Each row below holds a small network's activations on one input, seen along a few directions.
Each table varies a few parts of the input and shows all the possible inputs, shuffled.
Descriptions start from the smaller parts, as in this example, which fits no table here: one of 5 places around a ring, together with either a single point or one of 11 places around a ring or (one of 2 separate values, together with one of 6 places along a line).
Shared parts are said once, and a part with two or three values counts as separate values.
In the rows, 128 means zero.

Other details of the inputs vary at random and push rows far along two fixed directions, the same in every table; ignore that.

A family of inputs:
r1: [ 81  90 115 155  58 109 182 101 149 173 103 122  99  98 163 106]
r2: [163 101 151  94 127 159 103 145  69 132 149 123  83 170  95 114]
r3: [108 182 106 149 182  59 133 125 204  83 109 141 229 104 167 147]
r4: [127  91 136 111  84 118 145 118 117 142 124 120  90 125 132 121]
r5: [129 116 132 113 118 104 142 126 130 120 128 127 129 122 140 126]
r6: [165 208 112 143 216 150  59 140 152  71 137 151 199 127  98 166]
r7: [ 99 102 120 134  77 100 161 112 144 156 118 121 113 112 154 116]
r8: [113 106 120 133  85 135 139 115 113 163 133 121  97 125 130 115]
r9: [144 112 143 116 139 137  99 123 126 109 118 129 113 150 107 134]
r10: [152 140 131 121 159 165  86 144  85 130 153 130 123 170  96 119]
r11: [102 100 115 146  68 130 168 111 136 169 105 131  96  95 148 115]
r12: [130  86 164 110 113 143 120 118 107 125 125 119  80 166 104 119]
r13: [121 112 131 123 112 128 161 144 113 150 131 109 108 118 145 121]
r14: [101 149 101 156 100 102 184 120 165 141 120 140 159  65 173 128]
r15: [151  98 167  95 131 154 113 141  71 125 151 119  84 183  94 111]
r16: [137 119 156 103 143 125 119 129 111 105 142 124 123 159 113 127]
r17: [110 119 112 141  84 116 180 129 125 165 119 134 120  97 159 109]
r18: [140 129 132 117 143 147 108 138 116 125 137 111 115 132 113 145]
r19: [108 132 108 139  98 109 169 121 142 150 122 136 139  87 158 123]
r20: [150 137 140 121 176 164  78 140 121 106 130 116 122 151  95 150]
r21: [141 140 122 143 132 172 103 128 122 129 129 139 116 124 105 133]
r22: [103 122 139 130 117  75 165 112 168 107 108 124 149 115 157 132]
r23: [154 118 141 108 141 162  90 146  78 138 153 126 101 178  95 113]
r24: [159 193 126 120 237 132  68 153 147  65 141 127 200 141 108 169]
r25: [100 141 108 146 120  95 157 118 156 135 124 131 162 102 161 123]
r26: [146 126 126 129 108 174 129 142  82 155 150 135  95 130 112 113]
r27: [103 173 109 163 180  66 124 115 222  80  87 142 218 107 161 150]
r28: [146 141 120 125 135 156  98 130 111 132 136 135 123 131 104 137]
Description of these inputs: one of 4 places along a line, together with either a single point or one of 6 places along a line.
Question: Changing only the place on the line of 4 turns r27 into r3. The same change can be made to r21. Which row results?
Answer: r14
Question: Which other rows does r15 become when the place on the line of 6 takes its other values? List them by row number.
Answer: r2, r10, r17, r23, r26

A family of inputs:
r29: [137 160 112 147 157 136 116 133 143 112 123 146 160 115 130 136]
r30: [193 123 169  77 199 213  19 154  41 106 170 125  85 232  35 132]
r31: [121 107 143 120 101 121 156 128 123 131 136 116 104 122 140 125]
r32: [131 118 131 110 115 122 130 125 114 133 137 136 122 134 126 120]
r33: [130 146 133 136 151 107 114 124 149  96 124 139 162 145 125 127]
r34: [125 157 114 143 158 113 108 130 142 121 132 133 168 142 131 126]
r35: [134 135 129 124 125 148 148 140 104 138 145 124 120 113 129 125]
r36: [129 103 140 119  97 117 151 131 127 133 123 118 102 122 139 123]
r37: [140 117 130 109 114 124 130 131 115 129 131 125 115 122 126 131]
r38: [123 120 116 137 119 142 118 126 124 148 131 122 116 130 129 122]
r39: [128 163 112 142 156 113 108 112 174  99 111 144 172 105 128 156]
r40: [130 173 115 142 170 109 133 141 152 106 125 149 188 114 142 133]
r41: [119 112 124 124  91 113 144 112 118 145 130 136 116 130 134 111]
r42: [130 176 107 156 159 130 117 128 167 106 112 148 175 100 134 152]
r43: [123 100 140 118 109 116 153 131 124 140 114 111 102 128 141 127]
r44: [120 111 120 125 103 125 148 138 117 155 131 110 108 116 140 121]
r45: [115 107 133 138  93 134 138 112 142 138 115 125 101 114 125 128]
r46: [131 164 124 124 166  98 127 128 155  91 129 132 182 108 141 151]
r47: [111 117 113 143  95 141 133 118 135 161 122 120 107 112 134 129]
r48: [111  98 133 132 108 126 143 116 132 141 110 119 102 127 136 119]
r49: [131 119 122 128 102 136 161 142 110 150 130 125 110 104 138 119]
r50: [137 151 121 139 139 135 123 133 116 129 135 145 144 136 124 118]
r51: [122 122 123 124 123 130 128 136 113 149 141 124 123 139 130 115]
r52: [131 116 123 123 113 134 121 115 124 133 127 134 114 124 123 126]
r53: [106 104 132 137 105 133 140 113 138 144 106 118 100 118 127 130]
r54: [122 127 125 122 126 137 135 138 112 142 148 110 117 126 132 128]
r55: [128 110 136 131 115 134 123 120 133 124 123 128 110 133 123 122]
r56: [119 112 138 127 123 122 130 121 119 130 122 125 120 152 124 115]
r57: [131 128 143 118 153 125 128 134 126 113 131 116 133 139 127 141]
r58: [132 144 137 125 156 107 118 132 149  96 126 138 161 140 130 131]
Question: Describe the family of inputs behind these rows.
Answer: one of 5 places along a line, together with one of 6 places along a line
Question: Changing only the place on the line of 6 turns r39 into r32. The same change can be made to r47. Which row results?
Answer: r51
Question: A walk changes only the place on the line of 5. It starts at r57 and steps to r31. List the rest of the walk in order.
Answer: r46, r54, r35
